Each row below holds a small network's activations on one input, seen along a few directions.
In each table, some parts of the input vary, and every possible input appears once, in random order.
A made-up example of a description, with smaller parts first: ring(5) and (point or ring(9) or (values(3) and line(4))).
Shared parts are said once, and a part with two or three values counts as separate values.

Table:
x1: [-31  -7 -12 -43  32 -49 -27 -70 -47  10 -63  24]
x2: [  7 -45 -30 -34  30 -34 -32 -44  -6 -31 -40  51]
x3: [ 30 -63 -44 -60  21  -9 -48 -29  23 -41 -21  71]
x4: [-26 -29 -17 -29  31 -46 -19 -54 -40   0 -59  21]
x5: [ -23   36  -31   38  -17  -67   38   30 -111  -48   95   63]
x6: [ 24  16  41   0 -28  11 -28  58  92 -20  29 -42]
x7: [  0  28  37  13 -50   7 -23  54  47  20  -6 -61]
x8: [  2  -1 -12  37  25  60  54  -1  -8  -4  16   3]
x9: [ -2  32  46  13 -42  -9  -9  58  54  34  -8 -59]
x10: [-22  39  44   1 -53 -14  -5  28  25  49 -18 -93]
x11: [-20  33  11  21  26  45  66 -28 -45  40  -1 -10]
x12: [  6  19  41  19 -36   2 -27  62  62   4   3 -62]
x13: [  39   11  -39   16  -35 -109  -54   71  -95    7   64   -1]
x14: [-15 -32 -39 -32  16 -28 -35 -53 -28 -17 -54  38]
x15: [-42  -9 -25 -38  16 -46 -19 -83 -46  11 -61   5]
x16: [-11  44  60  -2 -41 -14 -10  39  26  47 -18 -74]
x17: [ 34  18  38  -8 -33  26 -48  73  98  -5  32 -25]
x18: [ -5  13 -14  32  12  66  57 -11 -24  12  10   3]
x19: [-18  13   5  34  27  46  72  -9 -36  31   4 -12]
x20: [ 20  -6 -15  13  29  70  56  -2  22 -29  44  23]
x21: [-32  29  -3  26  13  45  71 -39 -44  42  -1 -30]
x22: [ -8 -50 -41 -29  31 -34 -39 -40 -13 -30 -48  36]
x23: [ 29  -7 -17   9  23  86  38  10  32 -17  48  40]
x24: [12  6 -2 32 27 61 58 -5  0 -5 25 18]
x25: [ 16 -62 -44 -56  32 -26 -33 -39  15 -52 -22  55]
x26: [-10  28  54  11 -36 -14  -7  58  33  38 -11 -77]
x27: [ -21  -31  -22   19  -42  -96  -60  -54 -107  -10   86   59]
x28: [ -9  17  -4  35  20  49  72  -9 -14  28   7   6]
x29: [ 18  24  52  15 -34   2 -24  59  69   3  10 -46]
x30: [ 22  -2  -5  21  23  71  51  -1   9 -17  31  24]
x31: [ 23 -55 -32 -48  22 -22 -35 -41   1 -42 -35  56]
x32: [-15 -27 -28 -30  24 -44 -18 -52 -20  -1 -56  39]
x33: [ 28  20  48   3 -35  11 -32  62  77  -8  16 -42]
Changing only one part turns x2 into x24. The same change can be made to x15. Which row results?
Answer: x21
What is each input in this table made of?
Answer: values(3) and (point or line(10))
Change only the values(3) part in x3. List by row number the other rows that result.
Answer: x17, x23
Which other rows agree with x16 in the values(3) part? List them by row number.
Answer: x6, x7, x9, x10, x12, x13, x17, x26, x29, x33

Table:
x34: [ -2  31  24  36 -16  44  35  33  22  14  35 -35]
x35: [-13  -7 -48  17  30  13  52 -45 -87   0  20  45]
x36: [  7   3  25  -7 -40 -43 -48  33  28   6   5 -30]
x37: [  4  25  19  21  11  55  45  21  29  17   0 -29]
x38: [-15 -17 -40   5  47  28  52 -76 -71  -3   8  54]
x39: [  4  24  24  29  -3  47  41  29  22  16  18 -31]
x40: [  7   7  30  -1 -46 -45 -54  37  25   3  14 -30]
x41: [  1  -4  12 -31  -3 -15 -33   4  34   5 -52 -19]
x42: [  3   4  21  -8 -37 -32 -50  27  32   5   2 -31]
x43: [-18 -45 -46 -41  31 -63 -35 -81 -62 -29 -31  62]
x44: [  8  -3  20 -15 -22 -28 -44  23  31   7 -15 -27]
x45: [ -28  -62  -47  -47   40  -41  -33 -107  -42  -31  -48   79]
x46: [ -3  23  16  15  14  60  53  11  25  14 -17 -22]
x47: [  2  -7   7 -29  -6 -21 -34   8  34   7 -43 -22]
x48: [  2  34  34  41 -25  32  29  43  16  12  46 -34]
x49: [  7   2  20  -8 -28 -26 -49  28  31   5 -12 -31]
x50: [  7  -4  17 -23 -16 -25 -41  18  33   4 -26 -25]
x51: [  5  20  32  -6 -53 -45 -54  40  25   5  25 -28]
x52: [  3  23  21  22   3  51  45  24  24  13   8 -29]
x53: [ 33 -29 -35  -1  46  71  38 -14  23 -38  16  60]
x54: [  2  30  29  36 -19  34  36  39  19  15  38 -34]
x55: [ -1  20  12  16  12  55  52  14  24  17  -8 -25]
x56: [ -22  -34  -41    0   55   49   52 -102  -52   -6   -9   72]
x57: [ -1  46  36  36 -31  31  28  46  15  14  57 -33]
x58: [  2  29  24  36  -8  50  36  33  21  15  20 -34]
x59: [-13 -34 -55 -27  13 -78 -33 -50 -78 -25 -19  52]
x60: [  -9  -18  -45  -14    6 -104  -36  -19  -92  -18   -7   49]
x61: [  8  -2  15 -25  -8 -21 -41  14  39   8 -34 -26]
x62: [ 32 -62 -41 -54  29 -20 -54 -18  33 -61 -23  65]
x63: [-10   7 -39  27  25 -14  46 -13 -99   7  31  40]
Changing only one part turns x47 into x55. The same change can be made to x43. Which row results?
Answer: x38
What is each input in this table made of?
Answer: values(2) and (point or line(4) or line(10))
Change only the values(2) part in x59. List by row number the other rows that result.
Answer: x35

Table:
x64: [ 15  10  45   4 -61 -34 -69  60  59   6  24 -55]
x65: [  8  31  26  25 -50 -30 -24  63 -10  51  16 -74]
x66: [-27 -44 -31 -53  41 -23 -19 -95 -23  -6 -80  38]
x67: [-23 -54 -27 -36   6 -36 -52 -98 -27 -26 -12  62]
x68: [  6  37  59  23  -4  95  47  49  97  31 -17 -72]
x69: [ -30  -33  -45   -9   24  -32   -3 -100  -99   22  -18   44]
x70: [-56 -21 -31 -17  31 -53  11 -96 -80 -30 -22  69]
x71: [  8  50  40  56 -23  90  59  44  21  58  46 -72]
x72: [-18  64  55  53 -17  71  81  51  47   6  41 -47]
x73: [ 17   0   1 -36  17   0 -12  15  37  -3 -41  -2]
x74: [-10  24   1  -3   4 -30  18  15 -21 -29  18  28]
x75: [ 21 -12   6 -21 -19 -14 -45   8  30 -20  32  22]
x76: [ 27 -56 -51 -16  22  -3 -27 -26 -10 -44  16  68]
x77: [ -5 -20 -53   2  47 -18  35 -23 -62 -51   4  73]
x78: [ 11  22  39 -10 -28 -19 -36  66  66  21 -49 -74]
x79: [ 24 -45 -55 -32  57  10   6 -21  -5 -26 -53  43]
x80: [ 20 -33 -67  10  40   3  21 -29 -83   4   9  48]
x81: [ 15  23  63  37 -40  84  15  40  92  14  54 -52]
x82: [ 15  11 -12   3  -3  -9   1   8 -43  27  23   3]
x83: [-16  45  39  19 -43 -50  -7  70  13  -3   9 -49]
Changing only one part turns x79 into x77. The same change can be made to x78. Which row results?
Answer: x83
What is each input in this table made of?
Answer: values(4) and line(5)
Change only the line(5) part in x82. List by row number the other rows that result.
Answer: x65, x69, x71, x80
Change only the values(4) part in x73. List by row number the other rows that result.
Answer: x74, x75, x82
